These are the activations of a small neural network, seen along a few directions. Each row is one input.
In each table, some parts of the input vary, and every possible input appears once, in random order.
Descriptions start from the smaller parts, as in this example, which fits no table here: one of 3 separate values, together with either a single point or one of 9 places along a line or (one of 4 places along a line, together with one of 5 places around a ring).
Shared parts are said once, and a part with two or three values counts as separate values.
In the rows, 128 means zero.

Other details of the inputs vary at random and push rows far along two fixed directions, the same in every table; ignore that.

A family of inputs:
row 1: [105 120 143 125 138 144 147 165 146  93  94]
row 2: [139 118 154 152  38 148  85  85  76 176 138]
row 3: [171 170  83 108  94  85 109  38  96 123 168]
row 4: [153 155 103 106 160  91 120  77 124 115 185]
row 5: [137 118 104 108 216  88 134 137 149 106 171]
row 6: [174 120 113 147  65 104 105  53  76 162 156]
row 7: [130  90 129 145 100 165 121 124 111 138 119]
row 8: [150 123  90 113 202  79 146 144 144  85 160]
row 9: [108  83 169 162 151 151 147 181 133 127 124]
row 10: [183 147  44 102 180  56 124  69 129 118 214]
row 11: [ 95 116 145 119 142 160 137 162 149 100  96]
row 12: [122 105 163 145  17 189  82  95  82 184 110]
row 13: [127 152 143 121 119 116 121 103 120 133 139]
row 14: [102 111 160 115 151 152 130 162 151 119 103]
row 15: [133 161 142 118  43 159  88  58  94 178 110]
row 16: [128 118 102 121 183 105 154 168 148  96 136]
row 17: [131 162 142 126  39 133 104  69  94 154 104]
row 18: [130 143 130 141  97 129 131 129 129 149 109]
row 19: [ 92 110 147 139 119 172 156 202 151 124  65]
row 20: [127 138 119 128 194 119 144 146 153 114 156]
row 21: [ 87 123 155 150 125 183 159 199 151 113  62]
row 22: [124 127 144 120 109 123 108 114 121 156 111]
row 23: [179 109  81 138 150  86 135  90 105 111 189]
row 24: [107 119 128 133 148 163 147 178 159 120 101]
row 25: [135 122 114 115 181 105 151 151 143  83 134]
row 26: [ 85 127 170 159 122 169 155 195 152 125  65]
row 27: [135 131 100 133 182 111 160 168 158  97 143]
row 28: [169 117  91 135  91 120  94  66  86 135 183]
row 29: [148 150  99 121 122 127 117  94 125 132 141]
row 30: [129 127 113 133 176  94 158 166 151 111 142]
row 31: [159 153  99 124 164  74 128  97 132 140 186]
row 32: [105 113 150 135 144 130 141 176 146 117  90]
row 33: [173 138  55  99 179  66 122  77 123 116 197]
row 34: [142 145  93 116 209  98 151 136 147  80 177]
row 35: [130 125 131 122 182  93 147 156 148  90 137]
row 36: [ 86  98 155 123 129 182 133 189 148 120  63]
row 37: [116 134 172 120  47 153  93  92 108 173  82]
row 38: [133 162 147 133  41 146  94  66  94 194 104]
row 39: [160 146  95 115 161  68 124  95 129 142 186]
row 40: [136 151 142 122  40 129  98  66  99 155  99]
row 41: [169 107  99 130 164  93 119  89 111 130 205]
row 42: [135 120 101 109 214  91 140 149 153 109 173]
row 43: [ 75 109 183 125 127 185 137 182 154 122  74]
row 44: [129 153 129 110  32 164  91  58  92 158  99]
row 45: [ 99 113 149 136 145 135 150 188 147 122  91]
row 46: [133 138 131 114  46 152  92  78 106 194 107]
row 47: [ 90 123 171 131 143 141 137 163 150 116 102]
row 48: [138 152 108 136 202  76 157 143 146  83 171]
row 49: [150 106 107 156 185  81 145 151 126  86 198]
row 50: [ 77 105 179 137 129 169 144 202 150 143  68]
row 51: [ 82 127 162 143 121 183 158 199 145 104  65]
row 52: [101 120 147 134 150 162 142 179 160 136 107]
row 53: [153 173 124 121  80 107  99  49  92 165 150]
row 54: [ 97  81 163 166 104 186 143 204 127 107  89]
row 55: [139 136 127 104  48 153  86  66 100 157  96]
Description of these inputs: one of 5 places around a ring, together with either one of 2 separate values or one of 9 places around a ring.
- The inputs of row 11 and row 47 match in every part but the place on the ring of 5. If row 24 is changed in the same way as row 11 into row 47, which row does it become? => row 31
- List by row number the other rows that have the place on the ring of 5 in common with row 4. => row 5, row 12, row 14, row 15, row 20, row 41, row 42, row 43, row 46, row 52
- A walk changes only the place on the ring of 5. It starts at row 32 and steps to row 8. List the rest of the walk in order. => row 36, row 5, row 22

A family of inputs:
row 56: [ 83 149 195 149  82 177 144 154 139 139  49]
row 57: [172 100 101 138 197  65 126  97 114 134 251]
row 58: [137 168 124 131 120 116 128 111 128 157 128]
row 59: [ 96  52 171 165  64 219 127 175 107 157  83]
row 60: [108 137 141 140 216 112 176 196 182 104 114]
row 61: [150 145  81 129 223  77 177 138 156  49 173]
row 62: [122 146 161 137  97 109 125 115 112 129 116]
row 63: [106 145 145 143 140 131 139 169 149 140 113]
row 64: [107 134 130 117 168 116 134 143 146 135 155]
row 65: [132 143 128 102 187 109 123 109 155 128 145]
row 66: [128 108 126 106 114 148 107 124 120 120 106]
row 67: [111  85 172 189 201 121 169 206 140  91 172]
row 68: [134 118  99 110 107 124 116 114 121 129 141]
row 69: [145 138 112 101  71 162  94  62 112 153  96]
row 70: [ 97 132 150 117 226 140 148 188 177 103 137]
row 71: [165 136  93 123  63 109 106  81  92 146 117]
row 72: [131 116 119 105  56 154 111  87 107 154  85]
row 73: [166 165 108 123  75  75  90  57 100 176 155]
row 74: [137 133 120 130  43 151 116 103 102 154  63]
row 75: [149 147  89 102  72 145 107  63 102 158 133]
row 76: [167 146  95  92 213  49 115  74 137 113 200]
row 77: [ 85 132 177 123 109 181 105 154 143 156  88]
row 78: [133 131 102 109 122 145 102 107 123 125 137]
row 79: [ 77 155 198 151  70 192 140 162 130 145  56]
row 80: [176 182 101 122  93  46  97  31  91 141 198]
row 81: [135 130  99 137 192  85 159 165 145  55 170]
row 82: [186 160  79 115  80  76 113  28  85 117 159]
row 83: [140  68 136 152 113 174 108 129 107 136 143]
row 84: [153 151  99 125  56 141 117  78 109 157  88]
row 85: [130  94 177 150  62 173  80  95  88 192 129]
row 86: [ 92 130 142 119 216 132 164 190 175 112 140]
row 87: [112 112  99 118 200 132 157 180 163  88 151]
row 88: [127 137 106 134 141 147 153 165 144 111 109]
row 89: [209 113  68 154  88  86 100  48  69 153 207]
row 90: [108 107 109 115 206 140 171 184 173  83 121]
row 91: [154 140 116  98  96  83  94  51 100 171 159]
row 92: [ 99 119 148 119 150 122 130 160 148 137 132]
row 93: [ 96 115 123 149 171 155 167 225 164  91  98]
row 94: [123 141 109 137 194 125 176 174 152  60 145]
row 95: [113 110 134 116  96 169 101 142 127 128  96]
row 96: [104 132 169 138  98 145 135 156 135 155  61]
row 97: [154 160 110  96 101  99 105  38 115 175 149]
row 98: [157  95 117 171 227  68 156 164 137 111 216]
row 99: [108  71 178 190  60 201 138 174 100 126  89]
row 100: [ 97 110 131 118 198 176 153 201 171  84 107]
row 101: [162 142  88  94 202  41 132  77 135 121 202]
row 102: [119 147 151 136 160  95 152 139 136 101 128]
row 103: [ 91 118 186 143  79 159 129 175 132 160  48]
row 104: [131 109 112 105 169 131 128 136 140  95 122]
row 105: [ 95 113 183 117 112 161 104 149 134 150  80]
row 106: [133 127 116 108 234  68 126 145 162  97 194]
row 107: [ 87 129 158 152  60 193 138 166 121 118  62]
row 108: [103  96 143 116  72 176 123 148 120 139  69]
row 109: [156 142 110 128  56 111 112  70  83 121 125]
row 110: [165 189 102 125  88  68 100  30  90 149 187]
row 111: [112 118 135 142  64 165 123 166 124 138  69]
- What do these inputs look like to the network? => one of 2 separate values, together with one of 4 places along a line, together with either a single point or one of 6 places around a ring
- The inputs of row 101 and row 102 match in every part but the place on the line of 4. If row 72 is changed in the same way as row 101 into row 102, which row does it become? => row 82
- The inputs of row 97 and row 65 match in every part but the place on the line of 4. If row 64 is changed in the same way as row 97 into row 65, which row does it become? => row 77
- Change only the place on the line of 4 in row 91. List by row number the other rows that result. => row 62, row 103, row 105
- List by row number the other rows that have the place on the line of 4 and the choice among 2 separate values in common with row 100. => row 66, row 69, row 78, row 83, row 95, row 104
- Change only the place on the line of 4 in row 78. List by row number the other rows that result. => row 87, row 93, row 107
